Each row below holds a small network's activations on one record, seen along a few directions.
Here are examples, each followed by its value of one field, VANAN.
Other fields move the rows too, some of them a lot.
In the rows, 500 means zero.
Strong random noise was added to every row along 2 fixed directions; ignore it. To show where, here is one row again and again, with new noise each time:
472 585 512 510 435 395 602 390 555 546 534 547 526 654 628 711 454 710 474 462 569 703 369 641
401 567 477 602 321 275 738 302 535 658 671 672 553 729 567 594 558 871 380 583 594 868 497 485
617 423 465 480 515 262 520 280 504 456 319 466 506 492 738 800 420 582 548 364 577 591 343 704
398 644 522 544 376 418 667 413 570 609 651 609 541 736 570 648 493 799 422 530 571 787 409 579

413 719 570 474 461 581 552 531 603 545 588 513 517 717 603 735 408 693 490 438 546 666 275 720 -> dopi
473 566 546 471 504 585 494 592 511 485 524 482 471 521 470 528 471 476 511 499 496 472 475 542 -> vab
475 385 404 613 420 207 644 257 493 550 503 603 528 485 565 580 523 677 424 509 640 669 526 467 -> noles
505 474 509 501 478 467 504 475 482 502 500 503 458 471 512 520 490 482 528 511 525 534 496 502 -> vab
403 634 508 538 443 609 571 553 551 521 666 544 498 611 455 565 499 579 451 555 547 568 442 523 -> sak
421 673 557 484 460 523 565 512 587 528 585 538 534 699 600 716 419 696 491 455 544 668 312 680 -> dopi
404 706 548 477 487 586 523 524 629 476 529 494 544 708 656 819 335 637 522 392 564 630 189 753 -> rud
588 501 508 430 531 372 499 353 513 472 349 447 509 556 746 784 404 556 577 379 511 585 257 758 -> gobev
388 695 615 440 496 695 507 655 552 549 640 493 500 665 507 540 378 582 471 515 431 555 392 607 -> gez
484 607 563 443 494 482 538 476 564 481 485 499 533 670 672 730 401 617 543 447 492 632 289 710 -> gobev
502 562 571 399 615 594 383 600 514 428 427 380 453 445 534 619 352 432 542 379 476 378 357 690 -> pubu
506 591 569 402 545 535 473 516 525 485 473 433 475 616 631 678 385 552 548 412 449 531 342 691 -> ded
393 628 567 503 441 552 573 546 524 602 679 565 503 667 485 487 455 682 416 585 453 648 478 510 -> gez
311 651 550 638 372 452 690 411 565 579 719 649 571 703 455 505 499 755 362 588 627 755 496 435 -> noles
436 554 472 563 424 495 604 451 518 553 632 560 510 557 470 544 539 597 441 573 568 600 486 483 -> sak
484 540 555 437 564 535 439 554 491 462 462 427 464 469 539 578 385 473 510 404 490 431 414 629 -> pubu
620 325 493 518 554 140 577 190 450 508 375 526 529 479 734 646 472 576 530 440 503 629 515 495 -> ded
433 566 451 597 380 303 671 281 575 596 579 620 532 700 634 709 493 811 426 504 625 819 366 598 -> rud

Which value of VANAN does each new row have?
500 493 471 493 483 536 480 539 495 497 507 505 517 509 455 422 535 496 497 500 486 468 548 460 -> vab
376 600 506 585 345 347 705 377 542 631 688 665 573 740 563 598 529 847 405 572 578 822 460 506 -> dopi
354 741 554 517 442 597 570 542 635 518 645 565 555 776 608 757 378 725 477 460 567 698 238 690 -> rud
562 506 508 549 527 458 514 357 496 463 427 452 492 456 581 650 471 448 518 449 584 501 413 580 -> sak
449 616 527 493 432 425 618 399 551 600 586 568 530 710 621 659 487 741 481 518 516 746 332 647 -> gobev
432 475 514 608 479 379 630 382 496 564 625 589 546 550 470 425 591 618 422 624 511 609 621 347 -> vab
503 445 521 512 491 387 536 420 465 539 492 523 503 531 594 535 439 592 479 518 471 569 505 518 -> gez
464 535 484 543 408 311 636 335 536 575 555 587 542 647 625 682 493 759 457 495 580 746 414 584 -> dopi
459 602 588 435 537 614 474 592 525 516 550 469 496 584 548 570 379 546 505 488 440 507 394 623 -> gez
